These are the activations of a small neural network, seen along a few directions. Each row is one input.
In each table, some parts of the input vary, and every possible input appears once, in random order.
Descriptions start from the smaller parts, as in this example, which fits no table here: values(2) and (point or line(9) or (line(4) and ring(8))).
Shared parts are said once, and a part with two or three values counts as separate values.
In the rows, 128 means zero.

Other details of the inputs vary at random and push rows far along three fixed directions, the same in every table; ignore that.

Rows:
x1: [185  50  82 137 116 146  94  91 138 106 174 185 118]
x2: [173 166 113  84 137 128 203 138 117 132  57  89 160]
x3: [ 79 116 153 152 141 150 102 137 148 147 182 128 118]
x4: [189 118 106 101  99 114  46 103  97 131 134 113  61]
x5: [ 93 198 133 130 141 123  84 126 106 190  58  70  40]
x6: [102 134 128 145 135 113 144 124 125  76 115 147 202]
x7: [113 138 165 138 137 134 204 146 150 121 111 143 180]
x8: [121  81 128 142 143 145 198 127 124  73 200 200 193]
x9: [221 146 109  81 108 112 174 105  80 114  94 114 147]
x10: [ 26 145 165 161 154 151  96 146 148 144 152 117  82]
x11: [172 154  55 140  91 102  27 102 106 143 117 130 102]
x12: [172 119  98 116 100 134  49 120 120 178 129 124  73]
x13: [171 191 120  79 125 107 186 142 101 178  49  70 141]
x14: [146 179 111  92 122  80 170 141 104  98  39 101 195]
x15: [179 126 114 123  99 140  81  91 106 140 123 127  86]
x16: [157 141 118 114  95 125  66  99 117 167  89 102  52]
x17: [109 104 125 157 138 170  59 115 148 138 153 131  81]
x18: [149 164  63 130  90  92  37 113 119 158  92 116  94]
x19: [126  18 113 180 115 157  90  89 160 121 246 227 134]
x20: [ 53 142 174 119 181 126 242 155 156 115 103  95 178]
x21: [130  41 147 158 130 138 178 128 160  70 213 224 201]
x22: [ 46 126 165 174 160 135 105 112 148 177 149 112  86]
x23: [ 43 164 174 113 164 122 238 176 141 114 116 111 176]
x24: [119 116 142 115 130 140 183 155 144 123 166 141 184]
x25: [ 34 150 169 169 172 158 116 122 162 161 108  87  85]
x26: [ 74 110 153 177 143 159 108 111 152 161 174 143 114]
x27: [180 130 120 125 112 122  52 133 116 136 126 124  80]
x28: [147  91  96 128 103 144  70 128 129 119 176 174  94]
x29: [ 75  49 156 160 117 153 101 112 170  95 226 187 123]
x30: [100  58 146 162 101 178  99 108 167 104 213 196 132]
x31: [234 126  66  82 101 107 149 116  81 121 103 152 130]
x32: [171 182 109  72 117 124 192 160  96 133  67 107 155]
x33: [ 71 155 188 122 158 109 209 174 153 118 105 105 169]
x34: [ 69 186 168 121 158 151 232 168 125 122 103 109 183]
x35: [ 64 117 151 151 165 141  90 129 154 132 148 103  84]
x36: [181 168 110  72 130 132 189 153 115 128  61  86 160]
x37: [216 151 117  89 128  89 160 135  87 119  82 110 142]
x38: [127 112 154 119 135 130 200 119 121  90 155 141 177]
x39: [150 133 115 118 134 103  73 113 102 175 119  95  67]
x40: [245 143  34 115  75  96 125 125  82  93 106 119 183]
x41: [121  99 136 130 163 141 193 126 137  90 155 141 176]
x42: [228  84  67 108  90 146 154 112 103  94 162 208 171]
x43: [221  83  96  90  78 139 125 118 115  86 172 172 154]
x44: [129 204  95 116 108  80 166 159 112 137  40  50 163]
x45: [ 99 188 128 111 142 100  56 139  99 179  72  58  21]
x46: [123 160  99 148 110  89  51 127 102 135  60  63  92]
x47: [214  94 107  99  92 148 143 118 107  75 180 167 171]
x48: [ 68  93 148 154 143 122  94 119 152 164 165 134  89]
x49: [156 113  92 112 116 106  74 116 104 145 121 139  63]
x50: [111 152 156 122 146 151 204 152 129 136 136 118 192]
x51: [104 166 147 115 122 103  84 107 120 183  62  65  35]
x52: [ 67  91 143 147 151 141  91 130 168 127 160 127  91]
x53: [184  59  85 122 108 156  79 119 144  96 186 175 123]
x54: [123 151 164 119 133 135 205 166 144 118 102 130 187]
x55: [244 127  97  77  95 111 147 150 105 102 111 143 163]
x56: [ 98 128 156 110 147 121 213 159 142 124 149 122 189]
x57: [ 51 128 180 169 155 123  71 139 156 146 143 112  71]
x58: [200  45 114 158 115 146 151 103 131  69 212 232 191]
x59: [ 41 158 191 181 159 139 111 133 159 165 106 104  88]
x60: [ 64  92 163 149 129 129 101 108 154 133 160 137  85]
x61: [ 76 169 193 142 159 145 215 168 148 120 108 113 188]
x62: [173 129 115 119  94 144  46 103 108 146 126 118  64]
x63: [ 58  51 121 207 109 137  94 122 170  73 192 182 173]
x64: [169 173 124  79 139  99 166 149  93 148  95  73 141]
x65: [ 22 142 175 170 184 143 126 120 161 156 113  86  83]
x66: [134 147 110 131 133 118  88 110  99 157 105 117  64]
x67: [ 71 149 188 141 160 116 231 153 154 125  99 121 178]
x68: [152 134 108 115 133 138  59 127 123 141 116  92  69]
x69: [215 154  62  85  96  91 130 113  97  96  91 164 197]
x70: [ 34 159 143 174 147 120  67 109 150 133 127 141 127]
Each input here is: values(2) and (ring(5) or (values(5) and ring(6))).
Question: The inputs of x59 and x7 match in every part but the values(2) part. If x11 is changed in the same way as x59 into x7, which row does it become?
Answer: x18
Question: The inputs of x58 and x67 match in every part but the values(2) part. If x8 is changed in the same way as x58 into x67, which row does it become?
Answer: x49
Question: Which other rows does x10 become when the values(5) part takes its other values? List them by row number.
Answer: x3, x27, x47, x68
Question: Which other rows does x18 become when the ring(5) part takes its other values? List them by row number.
Answer: x14, x44, x63, x69
Question: Which other rows does x55 become when the values(2) part takes its other values? List them by row number.
Answer: x27
Question: Which other rows does x60 become when the ring(6) part takes its other values? List them by row number.
Answer: x16, x29, x30, x43, x51

Rows:
x71: [176 147 119  89 117  98 191 153 115  97  93 119 192]
x72: [183 139 104  98 113 123 159 144 104  89 120 130 183]
x73: [140 107 124 145 119 151 155 112 137  99 144 165 162]
x74: [175  78 125 120 127 151 150 122 125 127 173 164 131]
x75: [131 160 149  96 153 139 180 156 121 156  96  89 115]
x76: [114 183 156  88 155 130 150 156 124 172  75  59  76]
x77: [180 159  99 104 113 113 167 138 100 128 114 123 172]
x78: [145 113 112 123 117 136 132 139 130  96 139 140 162]
x79: [158 102 111 144 105 160 125 111 134 105 151 171 148]
x80: [122 183 130 116 140 124 182 146 113 133  93  86 165]
x81: [189 151 101 102 112 120 187 137 101 115 121 143 196]
x82: [ 85  98 134 158 136 120  72 116 142 113 144 133  96]
x83: [ 21 135 163 165 147 140 144 145 158 127 165 139 152]
x84: [151 115 126 108 137 135  95 123 127 148 136 119  62]
x85: [132 101 134 129 143 146 106 126 133 149 151 134  77]
x86: [169 136 111 119 125 116 132 105 105 121  92 128 128]
x87: [ 86 195 161 131 138 134 160 138 125 146  71  83 125]
x88: [151  95  90 142 116 136  89 108 130 114 161 151 124]
x89: [159 106  95 140 107 135  98 116 128 134 154 162 133]
x90: [126 178 136 113 136 136 186 140 122 133  70  97 161]
x91: [ 92 125 132 143 129  95  58 121 130 145 111 111  69]
x92: [221 112  70 113  96 114  66  97 103 142 119 154 106]
x93: [195  86 116 109 126 127 121 109 104 137 147 148  95]
x94: [ 95 111 113 160 125 105  29 100 132 160 138 127  49]
x95: [228 178  86  80 111 117 141 124  79 132  70 105 150]
x96: [110 117 117 136 124  99  72 117 122 134 124 127  86]
x97: [112 125 139 139 138 145  35 122 126 184 140 111  14]
x98: [ 75 133 138 156 139 147 133 132 143 121 157 131 146]
x99: [194 171 105  97 114 128 161 127  93 122  79 115 159]
x100: [ 94 111 120 146 131 107  83 114 130 132 142 137  99]
x101: [122  84 161 115 147 161 214 136 153  91 192 167 180]
x102: [152  83  96 134 110 149 118 127 132  84 179 174 167]
x103: [199  81  75 123  97 125  62 110 116  97 152 159 119]
x104: [ 88 115 144 161 151 133 121 105 141 125 135 141 127]
x105: [100 115 137 148 125 138  89 136 151 115 139 126 118]
x106: [167  98  83 121 106 118 104 118 119 111 155 162 141]
x107: [104 196 139 124 135 112  98 131 116 184  67  80  88]
x108: [124 162 142 113 121 108 140 156 133 134  86  95 138]
x109: [143 102 104 131 109 113  79 125 131 120 140 145 114]
x110: [121 176 146 109 137 102 143 151 128 131  58  64 126]
x111: [123 151 178  85 155 117 214 141 118 138  95  83 132]
x112: [166 113 103 132 102 141 118 115 127 127 137 169 143]
x113: [123 120 115 151 129 136  59 101 134 150 123 129  84]
x114: [101 136 109 138 130 120  52 118 128 149 112  99  67]
x115: [ 77 179 136 128 136 114 124 145 133 168  88  78 105]
x116: [222 117  85 109  81 107  55 122 104 122 129 146 108]
x117: [ 55 135 149 153 140 142 116 140 145 119 147 122 131]
x118: [ 92 109 160 145 134 126 186 149 161  90 152 153 197]
x119: [ 91  97 133 168 136 123 114 109 143 128 161 161 128]
x120: [133 151 165  79 157 114 204 140 116 129  98  90 127]
x121: [ 88 109 135 166 145 130 108 107 140 127 144 137 116]
x122: [193 113  70 109  88 113  49 121 105 133 129 141  94]
x123: [148 155 115 100 115 107 139 152 116 127  93 106 145]
x124: [179 106 119  95 116 145  89 121 123 144 148 129  73]
x125: [167  81 136 108 121 148 134 116 132 125 171 149 114]
x126: [ 85 167 126 124 130 113 100 142 128 161  95  88  97]
x127: [109 173 156 120 138 104 202 132 119 131  70 106 154]
x128: [126 158 118 126 129 108 121 127 122 159  92 102 114]
x129: [104  93 148 154 128 152 155 142 162  80 172 161 187]
x130: [144  96 150 117 127 159 157 131 136 138 164 142 129]
x131: [124 104 128 148 133 121 128 105 132 122 146 166 144]
x132: [186  94 117 103 104 146  60 110 120 158 150 128  52]
x133: [157 160 105 109 132 115 165 133 111 129  90  94 154]
x134: [214 168 117  68 122 120 143 140  80 169  80  85  94]
x135: [124  98 114 156 129 146 123 112 142 113 161 157 148]
x136: [155 169 131  98 124 116 168 155 111 103  90  98 171]
x137: [199 116  64 118  97 129  53 109 106 134 131 131  94]
x138: [ 44 146 153 160 141 134 135 139 151 141 150 126 136]
x139: [159 120 120 115 122 121 157 139 129  86 123 132 175]
x140: [164 150  99 102 120 104 166 135 110 125 104 117 162]
x141: [174  97  89 128 120 119 123 105 111  97 151 155 146]
x142: [142 100 115 147 113 138 123 109 137 120 150 177 144]
x143: [106 114 147 135 154 126  73 116 127 170 126 109  30]
x144: [132 120 113 128 125 143 157 135 123  91 162 153 184]
x145: [ 56 128 159 171 131 139 114 117 160 146 131 139 104]
x146: [137 113 112 136 121 139 180 136 136 109 163 162 197]
x147: [105 116 144 154 124 153 174 127 144 106 168 184 190]
x148: [ 99 124 123 152 131 122 119 123 141 142 141 131 125]
x149: [ 57 122 155 166 151 162 182 138 163 114 159 143 185]
x150: [ 98 102 139 154 151 135 210 125 141  83 167 158 209]
x151: [ 51 121 150 171 150 157 161 136 163 120 163 135 165]
x152: [ 81 113 178 136 152 130 113 118 138 168 132 104  59]
x153: [ 96 141 131 132 124 123 124 143 130 125 137 131 139]
x154: [ 91 118 144 156 125  96  35 116 142 150 116 113  52]
x155: [100 173 134 111 146  92 124 136 109 138  60  64  99]
x156: [176 160 123  90 112 106 186 158 108  99 102 122 195]
x157: [155 147 128 103 132  96 155 137 110 101  82  99 149]
x158: [113 136 125 149 131 144 115 123 130 132 140 130 133]
x159: [102 183 135 117 123  99  81 147 116 163  76  75  81]
x160: [183 147  84  93 114 122 136 136 100 115 103 112 151]
x161: [133 145 152  93 159 116 169 136 116 138 102  95  99]
x162: [144 134 101 116 130 104 102 117 104 123 104 108 108]
x163: [136 106 124 147 106 151 141 119 141 114 155 178 157]
x164: [153  85 145 126 119 161 127 121 129 133 189 162 119]
x165: [ 15 127 185 169 147 139 147 157 180 121 150 130 152]
x166: [ 94 167 149 131 142 103 147 122 123 152  71 102 114]
x167: [143 127 129 133 115 129  99 134 130 109 133 128 132]
x168: [109 165 153 127 143 118 187 125 121 122  74 101 145]
x169: [ 80 126 129 142 129 115  91 132 141 138 129 122 103]
x170: [110 146 165 108 155 148 183 152 133 131 139 116 131]
x171: [194 150 138  68 120 131 171 139  99 141 110 100 126]
x172: [183 126 102 128  91 133 100 110 111 127 134 163 123]
x173: [170  81 125 122 123 162 141 127 128 133 177 165 128]
x174: [100 145 170 114 146 130 125 133 133 184 100  75  61]
x175: [ 87 127 142 156 142 157 133 123 150 131 139 139 146]
x176: [ 63 114 180 142 149 160 107 130 157 148 176 128  76]
x177: [ 14 129 175 176 165 122 176 133 162 131 148 128 154]
x178: [144  84 103 134 119 139 137 124 133  78 172 170 173]
x179: [144  85 128 144 123 119 112 117 136  85 152 155 143]
x180: [133  83 126 144 118 110 105 119 137  95 161 169 139]
x181: [ 57 138 154 163 142 143 113 127 157 158 132 132 120]
x182: [ 95 126 137 155 135 145 119 113 145 132 122 134 121]
Question: What do these inputs look like to the network?
Answer: line(4) and (ring(6) or (values(2) and line(11)))
Question: The inputs of x167 and x129 match in every part but the line(4) part. If x138 is changed in the same way as x167 into x129, which row does it become?
Answer: x115
Question: The inputs of x94 and x140 match in every part but the line(4) part. If x161 is changed in the same way as x94 into x140, which row does it become?
Answer: x84
Question: The inputs of x89 and x119 match in every part but the line(4) part. If x165 is changed in the same way as x89 into x119, which row does it become?
Answer: x180
Question: Which other rows does x113 become when the line(11) part takes its other values? List them by row number.
Answer: x73, x88, x103, x110, x114, x133, x135, x139, x178, x182
Question: Which other rows does x83 become when the line(4) part takes its other values? List them by row number.
Answer: x100, x106, x126
Question: Which other rows does x116 become when the values(2) part takes its other values? List them by row number.
Answer: x167
Question: A walk changes only the ring(6) part. It starts at x125 and steps to x174. List the rest of the walk in order.
Answer: x74, x85, x84, x101
Question: Which other rows does x137 become when the values(2) part takes its other values? List them by row number.
Answer: x115

Rows:
x183: [ 62 154 160 135 144 130 156 161 161 143 103  91 136]
x184: [160 101 148 127 120 155 105 113 128 156 166 125  90]
x185: [156 125  81 128 115 135  56 114 108 142 125 110  77]
x186: [ 91 167 143 130 150 122 202 144 127 134 118 123 189]
x187: [ 88 182 157 123 134 127 121 151 133 139  85  84 108]
x188: [119 106 113 131 125 122  74 117 130 117 142 122 102]
x189: [108 100 129 139 123 117 119 133 137 110 174 159 155]
x190: [118 131 186 117 172 143 193 147 136 138 133  97 137]
x191: [ 87 107 126 164 143 134 111 102 142 118 150 141 121]
x192: [124  91 133 147 121 124 153 126 151 101 147 161 165]
x193: [ 77 168 171 139 138 111 144 138 129 128  81  93 122]
x194: [217 104 118  74 146 131 190 137  98 107 132 142 141]
x195: [121  94 124 158 124 131 123 111 152 123 145 162 140]
x196: [154 122  99 134 106  89  43 110 108 148 126 129  73]
x197: [141 180 113 116 128  86 112 122 103 164  76  94 102]
x198: [110 105 126 152 123 153 135 138 153 127 151 147 147]
x199: [227 129  75  97 104 122 148 120 108 122 100 142 164]
x200: [127 173 136 129 127 112 101 115 116 146  70 101  94]
x201: [136 115  95 130 118 132  54 119 123 130 140 116  81]
x202: [ 73 152 181 110 141 147 177 134 141 167 124 104  98]
x203: [121 115 114 145 122 139 131 136 129 123 174 161 156]
x204: [105  97 127 150 134 126 143 117 133  92 154 144 151]
x205: [103  86 141 143 124 133 143 137 164 100 161 160 167]
x206: [122 120 132 148 120 159 129 132 137 104 156 160 152]
x207: [214 168  79  74 125 114 192 128  77 114  68  98 181]
x208: [113 128 134 154 124 149  94 112 131 131 131 148 118]
x209: [197  97 114  74 121 138 184 125 105 114 148 169 134]
x210: [123 167 145 110 123 109 109 140 120 129  81  94 110]
x211: [118 128 113 135 118 120  71 134 132 142 153 133 100]
Question: What do these inputs look like to the network?
Answer: ring(5) or (values(4) and ring(6))
Question: A walk changes only the ring(5) part. It starts at x202 and steps to x184. List the rest of the walk in order.
Answer: x190, x194, x209

Rows:
x212: [157  93 104 138  88 154 112 136 142  92 193 185 187]
x213: [139 149 125 112 144  89 176 113 102 127  71 108 147]
x214: [ 96 102 119 152 118 134 108 135 152 130 193 175 146]
x215: [ 85 155  97 133 152 147 132 146 126 129 140  94 146]
x216: [133 104 112 157 122 116  73  82 126 119 126 147  93]
x217: [127  96 126 130 115  98  80 132 132 106 141 138 111]
x218: [158  87 138 133 130 171 194 106 134  98 179 184 174]
x219: [ 86 181 136 157 131 142 127 129 140 166  80  97 126]
x220: [211 119  97 115 106 111 102 112 105  87 102 141 143]
x221: [113 159 159 111 158 130 169 120 115 176  85  91  94]
x222: [ 70 103 156 182 144 135 136 110 161 104 131 145 147]
x223: [105 103 154 135 138 131 104 128 135 160 165 130  67]
x224: [ 75 187 152 133 127 144 164 162 144 131  88 101 163]
x225: [190  93  89 115 107  81  88 112 100 113 138 148 107]
x226: [138 142 169  88 131 143 203 164 135 109 125 107 172]
x227: [102  71 133 147 131 105 124 126 152  91 184 175 148]
x228: [ 46 105 149 178 136 142 151 139 158 130 202 174 164]
x229: [158 158 101 117 124 126 187 121 101 142 105 139 182]
x230: [ 69 150 120 126 172 108 121 139 124 115 102  61 111]
x231: [201 140 142  91 129 154 211 139 113  98 113 133 187]
x232: [188 160 128 100 126 135 133 119 108 162  63  84  89]
x233: [ 90 159 135 129 117 121 104 157 134 154 120 108 120]
x234: [ 79  91 142 171 119 133  47 118 160 102 144 148  87]
x235: [129 102 129 133 109 109  73 128 139  98 137 131 117]
x236: [153  98  96 138 117 140 181 118 126 110 184 200 208]
x237: [113 127 150 111 138 119  91 135 135 172 131 104  52]
x238: [ 83 154 152 123 160  85 191 132 126 130  84 101 149]
x239: [230 157  58 107  88 125 106 100  84 141  96 138 133]
x240: [124 130 108 111 156 147  68 126 115 156 132  71  43]
x241: [247 123  93  77  87 139  73 124  97 129 101 122  75]
x242: [155 143 154  77 129 125 187 166 118 127 115 104 146]
x243: [102 139 122 174 111 154  27 115 144 155 135 137  82]
x244: [ 72 143 177 125 166 132 182 135 140 166 120 106 108]
Question: The inputs of x231 and x220 match in every part but one. If x218 is changed in the same way as x231 into x220, which row does it become?
Answer: x216
Question: What do these inputs look like to the network?
Answer: values(3) and (point or ring(10))
Question: Which other rows does x214 become when the values(3) part takes its other values? List them by row number.
Answer: x227, x237
Question: Which other rows does x215 become when the values(3) part takes its other values? List them by row number.
Answer: x230, x240
Question: A walk changes only the ring(10) part. It starts at x243 and steps to x224. List the rest of the walk in order.
Answer: x212, x233, x214, x228, x236, x229, x239, x219
